These are the activations of a small network on made-up records, seen along a few directions, one row for each record.
After each row come some of the record's fields: VADEP, PAZ, GIDON, SIBU, NOTA.
A field that a record lacks is left out.
The largest differences between rows may come from other fields.
Random noise pushes rows far along 6 fixed directions. That doesn't count. These rows show it; they differ only by the noise:
53  78  117  -406  98  246  -435  -32  53  -299  28  -227  -37  43  113  195  164  -176  134
-270  70  185  216  -103  -23  666  493  -523  76  472  -92  -305  372  -77  -188  186  279  -142
-234  219  61  -380  -46  -56  -131  82  211  80  -39  409  -277  362  -198  413  -134  -101  69
267  15  1  -277  131  249  -280  -242  225  -137  -274  -572  2  -83  123  -222  86  -83  141
206  33  -108  -216  16  110  88  -283  383  143  -466  -385  -152  16  -146  -319  -114  13  109
-228  31  2  -29  97  74  -64  374  17  116  -117  470  -124  47  -117  299  94  -48  160
-137  22  -8  -89  39  85  -54  280  29  97  -96  282  -144  49  -77  215  38  -81  80
-9  17  -42  -103  238  147  -444  141  239  72  -358  211  36  -119  88  195  80  -141  238

149  -243  -172  377  -86  -14  215  298  -271  94  121  64  36  -320  -27  -170  -11  -141  -94
{VADEP: fepub, PAZ: sakeg, GIDON: pag, SIBU: madu, NOTA: kefun}
-72  63  -290  20  186  -120  -162  -269  467  251  -441  370  94  -217  -167  -31  -288  125  141
{SIBU: madu, NOTA: kefun}
159  -218  -124  69  18  68  469  -127  -6  -111  -89  -325  -94  -83  -85  -281  -28  140  55
{VADEP: fepub, PAZ: sakeg, GIDON: pag, SIBU: bigin}
160  -212  -223  146  72  148  -261  302  -290  -43  94  -22  1  -293  368  79  -61  -38  -224
{VADEP: puf, PAZ: sakeg, SIBU: madu, NOTA: kefun}
451  101  -6  101  -354  -205  22  -170  289  106  24  -192  137  31  -190  109  -380  -203  -91
{VADEP: fepub, PAZ: sakeg, GIDON: bipo, SIBU: bigin}
-154  259  137  27  170  -234  -248  187  63  186  62  162  -140  662  365  274  -120  402  -4
{VADEP: puf, PAZ: tamom, GIDON: bipo, SIBU: bigin}
-30  -153  -169  -199  -102  256  261  13  27  -105  -127  31  -250  -19  -230  263  -71  74  -14
{VADEP: puf, PAZ: sakeg, SIBU: bigin}
-121  -136  -153  272  -121  -121  335  203  -287  457  144  -43  -52  -50  281  -452  -191  -49  -476
{SIBU: madu, NOTA: kefun}
73  -64  77  -211  -63  40  -105  10  -334  -174  403  -376  -122  78  316  56  18  -67  -424
{SIBU: madu, NOTA: gez}
271  -334  -4  103  -91  260  -260  289  -381  80  226  -227  39  -330  538  38  -96  -355  -452
{SIBU: bigin}
-180  231  153  -155  209  -121  -187  -173  331  -144  -294  256  185  -9  -257  172  179  7  438
{PAZ: tamom, GIDON: bipo, SIBU: madu, NOTA: gez}
-2  81  -96  -413  139  133  -372  -36  40  -260  -61  126  -191  243  95  432  -61  -22  50
{VADEP: puf, PAZ: sakeg, GIDON: pag, SIBU: madu, NOTA: gez}
-294  159  324  228  192  48  23  243  -111  -90  76  128  8  176  -10  39  417  157  411
{PAZ: sakeg, GIDON: bipo, SIBU: bigin}
35  -21  -23  -87  78  98  -6  -150  -2  -180  31  -108  98  -147  -130  -76  154  32  250
{VADEP: fepub, PAZ: sakeg, SIBU: madu, NOTA: kefun}
-34  2  -31  267  294  -106  -526  213  125  193  -381  415  398  -311  190  189  51  -153  175
{VADEP: lutim, PAZ: tamom, GIDON: bipo, SIBU: madu, NOTA: gez}
-96  129  221  -20  240  127  -214  209  -253  -202  271  -204  17  210  223  15  306  184  139
{VADEP: puf, PAZ: sakeg, GIDON: bipo, SIBU: madu, NOTA: kefun}
-210  113  141  -164  -103  -77  51  11  -60  188  244  236  -167  270  -123  25  -70  -99  -133
{SIBU: madu, NOTA: kefun}
-57  135  50  -279  158  79  -37  -142  82  -292  6  92  -62  208  -198  157  144  38  381
{VADEP: fepub, PAZ: sakeg, GIDON: pag, SIBU: madu, NOTA: kefun}
-29  71  -47  54  143  -31  -52  -21  48  170  -89  -167  -39  90  172  -208  -69  183  -25
{VADEP: puf, PAZ: sakeg, GIDON: bipo, SIBU: madu, NOTA: kefun}
123  -57  -106  -360  -11  124  9  -216  119  -249  -30  -198  1  -125  -120  84  -29  -77  -56
{SIBU: madu, NOTA: gez}
116  -4  -250  -336  -184  24  -502  23  345  393  -218  281  -196  -45  161  372  -516  -467  -285
{VADEP: puf, PAZ: sakeg, GIDON: bipo, SIBU: madu, NOTA: kefun}
-49  -15  28  80  34  106  -76  76  -92  -142  107  124  98  -113  179  14  147  -28  12
{PAZ: sakeg, SIBU: bigin}
-77  57  105  -214  -190  129  68  136  -132  -112  102  80  -30  11  -269  279  38  -285  41
{VADEP: lutim, PAZ: sakeg, GIDON: bipo, SIBU: madu, NOTA: gez}
39  292  239  -206  113  -194  -475  -629  259  -563  79  -250  160  178  75  -28  34  80  334
{PAZ: sakeg, GIDON: pag, SIBU: bigin}
-204  36  -126  -258  -165  -75  108  -187  -26  -79  218  -39  -177  113  -77  -133  -171  51  -249
{PAZ: sakeg, GIDON: tudep, SIBU: madu, NOTA: kefun}
-5  45  1  -17  -129  -141  551  -307  410  496  -353  206  -190  240  -477  -345  -294  17  -51
{SIBU: bigin}
-143  131  115  12  221  -95  -403  -316  190  -21  -181  245  253  -38  -99  -25  121  8  297
{SIBU: madu, NOTA: kefun}
13  -134  -55  90  24  242  506  15  -124  69  -307  -302  -40  -123  -225  -330  215  147  204
{VADEP: lutim, PAZ: sakeg, GIDON: bipo, SIBU: madu, NOTA: gez}
-31  -6  -5  261  -155  -332  516  -283  -59  63  46  -226  -66  148  -148  -540  -250  272  -129
{VADEP: lutim, PAZ: sakeg, GIDON: pag, SIBU: bigin}
184  -4  75  -261  -412  -8  535  -33  -192  -44  372  -470  -293  272  -224  6  -74  -110  -261
{VADEP: fepub, PAZ: sakeg, GIDON: bipo, SIBU: madu, NOTA: gez}
297  -4  83  -190  -288  138  4  -37  -170  -463  297  -479  -83  -95  -219  244  87  -141  -115
{PAZ: sakeg, GIDON: bipo, SIBU: madu, NOTA: kefun}
-290  27  -79  213  88  -345  186  145  -111  237  122  99  -113  460  268  -246  -210  461  -257
{VADEP: puf, PAZ: tamom, GIDON: tudep, SIBU: bigin}
-130  299  22  67  40  -241  379  -203  133  291  -102  76  -227  444  -188  -452  -123  314  81
{VADEP: ler, PAZ: sakeg, GIDON: pag, SIBU: madu, NOTA: kefun}
-92  65  -26  -73  -217  -224  300  -313  48  4  31  -55  -146  15  -248  -228  -125  42  -55
{PAZ: sakeg, SIBU: madu, NOTA: kefun}
546  -24  -73  517  -317  -328  -257  33  226  381  65  -142  351  -280  207  -27  -516  -416  -344
{VADEP: fepub, PAZ: sakeg, GIDON: bipo, SIBU: bigin}
240  87  -7  -243  68  204  -115  -211  164  -131  -172  -526  7  28  -8  -96  2  -27  71
{VADEP: puf, PAZ: sakeg, GIDON: bipo, SIBU: madu, NOTA: gez}
225  -152  -177  271  113  188  -277  305  92  242  -361  77  35  -157  266  199  2  1  71
{VADEP: puf, PAZ: sakeg, GIDON: bipo, SIBU: bigin}
106  -147  -303  -442  -72  232  -259  -339  360  -181  -349  21  -39  -123  -145  214  -211  -177  13
{VADEP: puf, PAZ: sakeg, SIBU: bigin}
432  -517  -182  316  -213  64  141  280  -264  -25  156  -111  94  -586  137  22  -171  -163  -442
{SIBU: bigin}
168  -135  -133  -181  -228  44  -39  51  151  37  -118  -64  -211  6  48  255  -171  -68  -179
{PAZ: tamom, GIDON: bipo, SIBU: bigin}
76  -255  -111  162  168  181  -242  210  81  54  -300  25  79  -287  137  2  86  24  76
{VADEP: puf, PAZ: tamom, GIDON: bipo, SIBU: bigin}
24  106  253  66  -193  -91  381  19  -194  -274  466  -185  38  261  -292  81  148  190  134
{VADEP: fepub, PAZ: sakeg, GIDON: bipo, SIBU: bigin}
-260  81  22  -108  108  64  279  -145  137  148  -154  344  -72  -5  -368  -194  156  154  207
{SIBU: madu, NOTA: kefun}

Here are new rows. What are their fields?
50  77  171  -160  83  57  -118  -232  83  -266  -38  -478  -46  59  -24  -250  273  168  171
{PAZ: tamom, GIDON: bipo, SIBU: madu, NOTA: kefun}
-60  216  114  -58  -8  50  407  -11  -106  -116  137  -267  -133  372  -273  -52  81  282  69
{VADEP: puf, PAZ: sakeg, GIDON: bipo, SIBU: madu, NOTA: gez}
-419  308  308  -124  456  25  -72  -190  -244  -618  432  -198  184  337  78  34  619  520  428
{SIBU: madu, NOTA: gez}
-87  -81  -17  -35  -106  43  -229  273  -300  72  243  127  17  -180  297  202  -105  -245  -233
{VADEP: lutim, PAZ: sakeg, GIDON: bipo, SIBU: madu, NOTA: kefun}
173  80  59  201  63  -27  -12  -78  56  151  -257  -309  119  -20  15  -236  35  -16  115
{VADEP: lutim, PAZ: sakeg, GIDON: bipo, SIBU: madu, NOTA: gez}
108  35  -29  -94  186  211  -256  -35  165  111  -301  -239  -44  53  138  -51  102  -64  146
{VADEP: puf, PAZ: sakeg, GIDON: bipo, SIBU: madu, NOTA: gez}
218  -131  -100  -127  -284  171  107  3  84  166  5  -148  -78  -266  -183  -28  -108  -394  -30
{VADEP: fepub, PAZ: sakeg, GIDON: bipo, SIBU: madu, NOTA: kefun}
-87  211  8  -126  -64  -233  214  -244  402  527  -390  -41  -210  336  -61  -432  -272  46  -30
{PAZ: tamom, GIDON: bipo, SIBU: madu, NOTA: kefun}
44  239  228  429  41  -324  -217  141  147  167  211  196  297  180  117  168  -174  -38  89
{VADEP: fepub, PAZ: sakeg, GIDON: bipo, SIBU: bigin}
236  13  -147  -13  -155  -226  -79  -215  174  130  -18  -191  -37  0  131  -3  -221  -224  -230
{PAZ: sakeg, SIBU: madu, NOTA: gez}
122  -14  -21  434  45  -67  -22  63  -35  47  -32  -224  280  -345  33  -334  59  -70  -14
{PAZ: sakeg, GIDON: bipo, SIBU: madu, NOTA: kefun}
64  397  184  96  213  -275  -525  -270  476  225  -252  44  252  108  96  -105  -93  -99  296
{PAZ: sakeg, GIDON: bipo, SIBU: madu, NOTA: kefun}
-57  -38  158  310  411  80  -151  209  -216  262  -128  81  212  -98  418  -256  268  104  89
{SIBU: madu, NOTA: gez}
286  -171  -108  -35  152  456  3  -4  252  80  -544  -222  84  -379  -191  -60  319  -217  496
{VADEP: fepub, PAZ: sakeg, GIDON: bipo, SIBU: madu, NOTA: gez}
3  -186  -116  381  -68  -254  188  239  -175  101  172  86  113  9  173  -103  -55  233  -131
{VADEP: fepub, PAZ: tamom, GIDON: tudep, SIBU: bigin}
18  156  139  139  136  1  -43  27  52  57  -216  -81  170  37  -96  -64  127  4  277
{VADEP: lutim, PAZ: sakeg, GIDON: bipo, SIBU: madu, NOTA: gez}
88  -22  133  8  69  -68  56  -56  69  17  57  33  -41  141  -14  71  -102  107  7
{SIBU: bigin}
-54  -71  -145  -88  -187  -159  112  -260  190  165  -205  234  -56  -97  -387  -13  -235  -64  -67
{SIBU: madu, NOTA: kefun}
127  -337  -191  471  -20  22  701  217  -131  470  -287  -37  11  -334  -169  -594  33  102  -146
{SIBU: madu, NOTA: gez}
-227  159  55  -583  -195  -140  -417  -268  331  113  16  571  -156  210  -264  421  -298  -406  -105
{SIBU: madu, NOTA: kefun}
146  269  226  -452  -162  32  -3  -161  232  63  45  -289  -240  425  -42  17  -29  -257  -6
{PAZ: sakeg, GIDON: bipo, SIBU: madu, NOTA: gez}
